[[-14.1 -46.7   6.9  71.0 -11.9  21.3]
 [-33.7 -12.4 -13.1  29.4  27.8 -65.9]
 [ -0.3   0.4  -0.5  -0.1   0.0   1.1]]
-11.9

[[-27.7  18.5 -20.7  70.4   8.5 -58.1  64.9]
 [-27.9  54.4 -17.5 -22.7  52.5  -4.5 -16.8]
 [ 26.3  -3.7  19.4 -62.0   6.1  56.9 -54.8]]
-58.1

[[-74.8 -80.3  43.0 -46.6 -33.8]
 [ 31.1  40.3 -56.7  51.6  29.6]
 [-64.9 -68.2 -67.7  39.5  44.5]]
-46.6

[[  0.5  79.4   6.0 -17.1]
 [  1.1   8.9 -32.6  14.7]
 [ -0.9 -51.8  -4.6 -14.4]]
6.0

[[-50.6 -73.5 -50.4 -49.6 -11.4  35.8  13.5]
 [-57.1 -80.5 -77.6 -52.8   5.3  49.3  -9.9]
 [ 61.7  85.2  72.4  58.6  -0.4 -50.8   3.2]]
35.8

[[  6.3  -4.3  12.8 -69.9]
 [  0.6 -21.7  84.0  -2.6]
 [  2.4   7.1  64.4 -31.2]]
12.8

[[  3.5  70.8  20.9 -16.0]
 [  4.6  -0.2 -69.6 -13.9]
 [ -1.6  30.7  11.6  34.3]]
20.9

[[ 14.9  -4.3  46.1  29.3 -24.1  -5.5]
 [-38.5  -2.2 -64.6   4.0 -37.3  16.5]
 [-25.7 -11.2 -15.6  41.3 -36.3  19.1]]
-24.1

[[ 73.3 -47.0  63.2  -5.4   2.2]
 [-58.2  39.0 -65.2  56.2  58.3]
 [ -9.4  46.5  -3.0  45.2  43.2]]
-5.4
---
[[ 47.6   0.9 -29.2 -30.0   4.1  -5.4 -26.8   9.9  41.1   7.0 -31.5 -27.5
   -2.9 -35.3   5.0]
 [-50.0  10.2  35.6  26.1   6.9  14.6  22.8   4.9 -43.2   5.5  26.1  23.5
   12.3  31.6   7.2]
 [-21.1  32.0   7.1 -24.5  31.2  55.5 -22.3  18.9 -20.8  20.7 -23.5 -22.8
   44.1 -15.8  24.4]
 [-65.7  47.2  43.1 -16.0  45.6  66.5 -14.2  28.0 -51.9  30.3 -13.6 -13.2
   58.4  -4.4  35.4]
 [  1.8  26.4  15.1   6.2  25.9   2.3   6.2  46.7   1.6  39.3   6.7   6.3
    8.1   0.7  36.5]] ⇒ -29.2

[[ -3.5   4.2   3.6   4.5   0.2  -4.9   0.8  -3.7  -3.6  22.8   3.7  17.6
    5.3 -36.2   3.5  18.7]
 [-22.2  35.0 -22.7 -21.8 -25.2 -22.2  41.6 -22.5 -22.6  -0.1  34.7   0.0
  -28.7  11.8  33.8   0.0]
 [ 32.2 -15.5  16.6  15.1  19.3  44.4 -15.5  32.5  32.3   5.0 -26.8   3.7
   12.8  71.4 -25.5   4.1]
 [ 12.0 -26.6   3.0   1.7   4.7  18.6 -29.8  12.3  12.2  44.2 -33.2  34.1
    1.2  51.7 -32.3  36.2]
 [  8.7   7.2   2.2   2.5   1.4  16.3   9.4   8.8   8.5   4.5   1.5   3.3
   -1.0  59.5   1.7   3.6]
 [ 45.6  -4.9  46.0  46.1  44.6  52.0 -11.3  45.7  45.7 -22.4 -14.1 -17.7
   49.9 -50.0 -12.8 -18.3]
 [-11.6  -9.9  -3.4  -2.5  -7.0 -13.0 -15.3 -11.6 -11.6  53.7  -8.7  41.6
   -0.6  -3.6  -9.0  43.9]
 [-18.2   1.5  -3.4  -1.9  -8.7 -24.1  -4.4 -18.4 -18.3  45.4   5.2  35.1
    0.6 -57.7   4.5  37.2]
 [ 13.6 -21.3  17.1  17.5  15.0  16.9 -28.7  13.7  13.7  39.9 -24.7  30.7
   21.1   4.7 -24.1  32.6]
 [-12.3  -6.2 -12.1 -11.8 -13.8 -10.6  -7.5 -12.3 -12.4  47.5  -7.0  36.7
  -13.3  38.1  -7.3  38.8]] ⇒ 3.6

[[ -9.1  25.9  -8.0  -5.2  -5.5  -1.9  -1.3  -6.4  -6.4  -7.6   3.5  -1.1
   -1.8  -2.0]
 [ 47.5  49.0  44.0 -78.3 -72.1  54.5 -70.1  45.8  44.1  47.6  68.3 -84.3
   55.2  55.2]
 [ 32.7 -20.7  34.6 -30.4 -29.8  65.8 -15.5  40.9  38.7  45.4  86.0 -14.8
   66.4  66.0]
 [  1.4  38.0   0.8 -17.0 -16.2   2.8 -13.8   1.5   2.3  -1.0  10.1 -17.0
    3.0   2.7]
 [-41.0 -18.1 -36.0  58.4  52.0 -27.9  61.7 -33.0 -31.9 -35.7 -26.1  74.8
  -28.3 -28.6]
 [  3.1   5.2   2.0  23.9  21.2  -8.3  23.8   2.5   3.7  -2.4 -12.5  21.7
   -8.6  -8.5]
 [-10.2  33.3 -10.4   1.7   1.3 -15.8   1.6 -10.4 -10.3 -13.1 -19.0  -1.4
  -16.0 -15.9]] ⇒ -8.0

[[-11.2 -20.3   9.7  -4.2  11.3   0.2  16.1  -6.8  -6.7  28.3   8.5 -11.9
  -19.0 -17.6 -10.8   2.6]
 [ -4.7 -22.3 -29.6  17.5  11.1  14.5  12.1 -72.4 -27.7 -21.5  37.3  -3.8
   12.7  -6.2 -26.7  68.9]
 [ -0.8   8.5  -1.9  -2.9   7.4   0.2   0.9   6.1   8.7  -9.3 -13.4  21.3
   28.6  -2.1   0.0   3.4]
 [  0.4 -11.9 -18.4  16.0  -5.0   6.9   3.4 -54.2 -26.9 -27.5  39.9  -9.8
   -8.8   5.9 -10.1  38.6]
 [ 12.4  26.0   6.3  -8.4  -9.5  -5.6 -15.3  49.0  12.3   3.8 -28.2   6.0
   -7.1  12.5  20.4 -36.4]
 [  5.9  21.4  38.3 -25.9   4.9 -19.6 -12.9  86.1  34.6  56.3 -44.2   1.8
   -9.8 -11.4  26.4 -83.8]
 [ -0.8  -7.2 -15.2  13.9  -3.2   6.9   0.1 -35.5 -10.6 -17.2  24.9  -7.5
    0.9   2.6  -6.6  25.6]
 [ -2.6  -3.4 -12.3  -1.4  15.3  -2.0  -2.1 -21.0   0.8  -9.3   8.1   0.5
   12.5 -19.1   1.1  10.4]
 [ -3.4 -24.6 -18.8  19.8   3.5  10.5   9.1 -56.5 -24.3 -20.5  39.8 -19.2
  -15.5 -10.5 -12.7  43.7]] ⇒ 9.7

[[ -7.5 -30.9 -20.2 -27.3 -18.6 -22.6   7.7 -11.0  -9.7  41.5   6.4]
 [ 15.5 -14.7 -14.9  27.0  36.7  32.0   0.8  38.0 -37.1  55.0  -8.8]
 [ 22.9 -10.7 -11.6  27.8  30.1  37.4  -4.5  30.1 -37.1  61.6 -19.6]
 [ -6.5  32.2  20.6  43.2 -35.5  53.4 -28.0  -4.2  28.3 -49.0  18.8]
 [ 12.6 -18.6  -4.0 -50.1 -27.5  20.3 -22.0 -26.1 -26.4  24.3  24.1]
 [ 21.2   2.2   3.2 -46.9  65.6  23.1  -1.3  17.2 -45.8 -42.7  16.0]
 [  0.3 -30.0 -16.4 -39.4 -22.1 -12.4  -2.1 -20.7 -16.2  39.2  14.3]
 [ 31.1  -4.9  -9.7  31.5  21.1  46.8 -10.7  23.0 -33.0  67.8 -20.8]
 [ 20.2  -8.0   4.0 -49.1 -23.2  33.7 -26.1 -29.1 -31.8   4.9  30.1]
 [-16.6  43.7  13.1  49.5 -15.9  32.1 -21.8   7.5  41.9 -53.3  25.8]
 [  8.0 -24.2 -11.3 -40.4 -22.4   2.2 -14.1 -19.3 -20.5  38.3  21.1]] ⇒ -20.2
